Each row below holds a small network's activations on one input, seen along a few directions.
In each table, some parts of the input vary, and every possible input appears once, in random order.
Descriptions start from the smaller parts, as in this example, which fits no table here: one of 2 separate values, together with either a single point or one of 11 places along a line or (one of 4 places along a line, together with one of 8 places around a ring).
Shared parts are said once, and a part with two or three values counts as separate values.
In the rows, 128 means zero.

Other details of the inputs shift rows strongly along two fixed directions, in all tables alike. That doesn't count.

A family of inputs:
R1: [114 155 144 138 124  80 143 142 146 125 159  79]
R2: [167 150 141 129 170  89 151 140 121 100 130 101]
R3: [112  98 159  78 115 155 175  82 121 192 141 179]
R4: [137 139  96 127 161 115 133 143 178 112 142  96]
R5: [125 147 106 147 175 121 129 120 174 118 166  90]
R6: [144 118 115 137 147 115 140 158 162  85 152 105]
R7: [106 135 108 151  84 161  22 114  49 132 104 108]
R8: [142 135 140 130 163 101 143 158 133  72 138 102]
R9: [124  85 136  93 115 160 173 117 128 135 106 206]
R10: [142 133 102 143 158 110 134 156 153 110 147  93]
R11: [114 101 166 116 123 130 172  99 124 176  92 210]
R12: [111 119 111 104  32 158  38 139  74 109 114  89]
R13: [126 152 119 153 178 109 148 128 135 110 168 112]
R14: [136 145 130 104 140  95 147 149 139 118 160  81]
R15: [ 91 138  97 168  55 148  43 127  77 133  91 124]
R16: [ 99 124  91 173  49 151  30 130  95 141  96 109]
R17: [119 149 113 159 151  94 133 134 190 117 146  98]
R18: [125  95 128  92 130 156 179 111 125 166 101 207]
R19: [119  84 135 114 136 171 170  88 139 187 126 197]
R20: [166 137 152 127 158  95 153 144 126  72 134 105]
R21: [146 158 158 161 157  76 154 130 130 109 129 105]
R22: [111 110  80 126  56 179  32 132 115 107  95 107]
R23: [139 139 178  94 115 184 155 134 144 199 122 201]
R24: [152 158 145 150 172  99 131 117 108 107 150  95]
R25: [132  94 149  86 137 148 173 110 115 168  90 202]
Description of these inputs: either a single point or (one of 4 places along a line, together with either a single point or one of 5 places along a line).
Change only the place on the line of 5 in R19. List by row number the other rows that result. -> R5, R7, R13, R24
A walk changes only the place on the line of 4. It starts at R21 and steps to R24. List the rest of the walk in order. -> R2, R20
Change only the place on the line of 4 in R8. List by row number the other rows that result. -> R7, R11, R25

A family of inputs:
R26: [143 156  97 151 130 104 104 175 158  85 151  76]
R27: [125 149  97 179 163 103  97 140 144  61 143  80]
R28: [131 139 143 124 193  81 190 126 194 108 193 112]
R29: [171 135 162 114 199  92 204 151 157  86 171 109]
R30: [119 144 122 145  49 141  41 142  54 120  84 118]
R31: [141  91 159  84 118 158 163 100 112 159 117 176]
R32: [106 147 100 139  78 166  24 138  81 145  91  99]
R33: [126  76 114 130 124 154 157 100 155 157  90 199]
R34: [135 133 146 111 189  85 199 139 188  86 181 110]
R35: [129  95 140  71 119 147 161 102 126 162  99 174]
R36: [141 150 166 138 189  51 202 127 162 122 174 111]
R37: [131  79 129  92 102 156 167 128 149 149 106 176]
R38: [107 111  85 134  44 160  36 139  99 123 101  87]
R39: [101 130  89 158  58 170  27 149 109 146 102 103]
R40: [108  82 109 107 143 156 172 112  92 169 129 203]
R41: [147 161 126 155 152  98  97 139 122  99 176  52]
R42: [142 171 134 165 160 113  96 160 124 103 162  69]
R43: [117 124  82 153  87 160  28 114  74 119  67 112]
R44: [148 148 140 113 203  73 191 126 181 125 174 103]
R45: [118  83 126 103 103 149 154  99 159 185 124 179]
R46: [110 127 107 175  73 138  37 114  56 116  67 121]
R47: [128 147 114 136 137 108 109 164 136  59 154  66]
R48: [141 113 138  80 124 149 157 118 129 158  98 189]
R49: [104 108 147 107 124 163 151 113 148 165 122 194]
R50: [122 101 142  91 108 161 157 116 139 143 115 203]
R51: [155 153 113 182 173 103  98 140 119  73 141  73]
R52: [137  94 141  71 120 155 167 115 122 152  92 178]
R53: [109 175 108 163 142 111 103 139 148  94 171  66]
R54: [ 96 134  78 160  50 170  35 127 107 153 108  91]
R55: [162 168 128 147 148 108 102 165 117  80 156  75]
R56: [123  99 166  96 106 123 172 104 108 157 103 179]
R57: [111 122 162 121 109 137 171  89 113 188 108 189]
R58: [142 167 136 127 206  85 198 128 183 131 169 106]
R59: [131  96 168  96 107 131 176 116 104 146  95 184]
R60: [131 117 153 113 125 166 162  90 120 183 126 178]
R61: [125 182 142 177 151  81 105 164 121 100 148  67]
Describe the family of inputs behind these rows. -> either a single point or (one of 5 places along a line, together with either a single point or one of 6 places around a ring)
Change only the place on the line of 5 in R44. List by row number the other rows that result. -> R28, R36, R41, R45
Change only the place on the ring of 6 in R57. List by row number the other rows that result. -> R30, R36, R56, R59, R61
